Each row below holds a small network's activations on one input, seen along a few directions.
In each table, some parts of the input vary, and every possible input appears once, in random order.
A made-up example of a description, with smaller parts first: one of 6 places along a line, together with either a single point or one of 11 places around a ring or (one of 2 separate values, together with one of 8 places around a ring).
Shared parts are said once, and a part with two or three values counts as separate values.
(in the rows, 128 means zero)

A family of inputs:
row 1: [111 136 112 153 143 103 103 126 133 132 133]
row 2: [117 123 164 114 116 141 145 127 143 103 125]
row 3: [116 112 134 115 113 159 157 143 124 123 101]
row 4: [117 122 148 115 117 152 153 137 138 112 115]
row 5: [111 138 120 153 145  97 102 121 137 128 138]
row 6: [218 116 133  78 105 159 167 102 107 149 145]
row 7: [117 123 157 115 117 147 149 132 140 108 120]
row 8: [206 150  88 109 148 108 109 121  86 170 165]
row 9: [109 130 108 152 136 105 103 130 122 141 127]
row 10: [118 123 172 114 116 135 141 122 145  98 130]
row 11: [111 139 128 153 147  90 101 116 141 125 143]
row 12: [111 132  89 153 138 124 105 139 121 143 119]
row 13: [111 134  97 153 139 117 104 135 126 139 124]
row 14: [117 113 143 116 112 153 153 140 128 120 106]
Question: What do these inputs look like to the network?
Answer: one of 2 separate values, together with either a single point or one of 6 places along a line
Question: Changing only the choice among 2 separate values turns row 5 into row 2. The same change can be made to row 11. Which row results?
Answer: row 10
Question: Which other rows does row 8 become when the choice among 2 separate values takes its other values? List them by row number.
Answer: row 6

A family of inputs:
row 15: [140 132  94 143 139 123 113 136 106 164 120]
row 16: [122 128 158 115 121 159 131 146 136 100 117]
row 17: [153 118 127 108 117 159 152 149 109 137 107]
row 18: [227 153 142 110 167  74  93  82 111 135 201]
row 19: [145 124  89 145 127 113 117 118 115 171 121]
row 20: [117 146  95 139 157 134 113 146 116 133 133]
row 21: [138 129 130 110 133 166 153 151 130 111 113]
row 22: [123 126 157 116 114 155 134 136 138 104 118]
row 23: [150 110 121 104 110 154 154 139 108 139 114]
row 24: [113 132 114 150 123 107  98 120 136 128 138]
row 25: [127 140  96 146 147 127 118 130 132 143 130]
row 26: [114 139 121 151 132 114  95 129 139 129 131]
row 27: [135 121 124 106 125 160 154 140 128 113 120]
row 28: [124 113 148 119  94 142 143 106 143 113 129]
row 29: [141 126 128 112 121 157 159 130 136 118 114]
row 30: [108 147 125 148 145 124  89 146 130 122 129]
row 31: [ 98 126 129 160 129  76 113 112 142 125 138]
row 32: [137 136  96 143 145 129 111 144 101 161 120]
row 33: [102 111 169 121 114 124 151 114 144 109 128]
row 34: [138 126  86 139 131 115 114 125 104 164 125]
row 35: [103 121 176 120 128 133 144 134 143 104 117]
row 36: [104 110 168 124 107 121 156 105 147 113 130]
row 37: [159 112 122 111  99 146 161 119 119 148 108]
row 38: [120 118 151 114 107 150 136 125 137 106 126]
row 39: [ 92 134 132 152 142  85 106 128 134 120 133]
row 40: [227 156 179  62 126 113 147  91 119 133 201]
row 41: [125 144  98 145 153 132 115 138 128 140 129]
row 42: [ 96 117 172 110 133 136 138 143 136  99 122]
row 43: [107 140 118 145 136 117  92 136 127 122 135]
row 44: [133 131  92 149 134 117 122 114 142 150 132]
row 45: [130 137  92 137 149 131 108 153  90 154 125]
row 46: [138 117 121 108 113 152 160 120 135 120 121]
row 47: [ 90 144 140 149 158  97  99 144 133 118 124]
row 48: [140 115 119 110 107 147 163 110 138 124 122]
row 49: [122 116 150 117 100 146 140 115 139 109 127]
row 50: [151 120 128 107 123 164 149 160 106 133 107]
row 51: [ 99 132 136 160 138  83 110 121 145 126 131]
row 52: [105 119 175 123 122 129 148 124 146 108 119]
row 53: [152 108 119 105 104 149 156 128 111 142 114]
row 54: [ 89 138 134 148 148  90 102 136 130 117 131]
row 55: [126 133  89 142 138 119 119 121 131 143 135]
row 56: [116 128 112 154 117 103 101 112 140 130 140]
Question: What do these inputs look like to the network?
Answer: one of 2 separate values, together with either a single point or (one of 4 places along a line, together with one of 5 places along a line)
Question: Changing only the choice among 2 separate values turns row 56 into row 28. The same change can be made to row 39. Which row results?
Answer: row 52
Question: Changing only the choice among 2 separate values turns row 35 into row 54. The same change can be made to row 27. Which row results?
Answer: row 41
Question: A walk changes only the place on the line of 4. It starts at row 51 and steps to row 24. List the rest of the walk in order.
Answer: row 55, row 34
Question: Which other rows does row 21 become when the choice among 2 separate values takes its other values? List them by row number.
Answer: row 20
Question: Which other rows does row 37 become when the place on the line of 5 takes its other values? List them by row number.
Answer: row 17, row 23, row 50, row 53
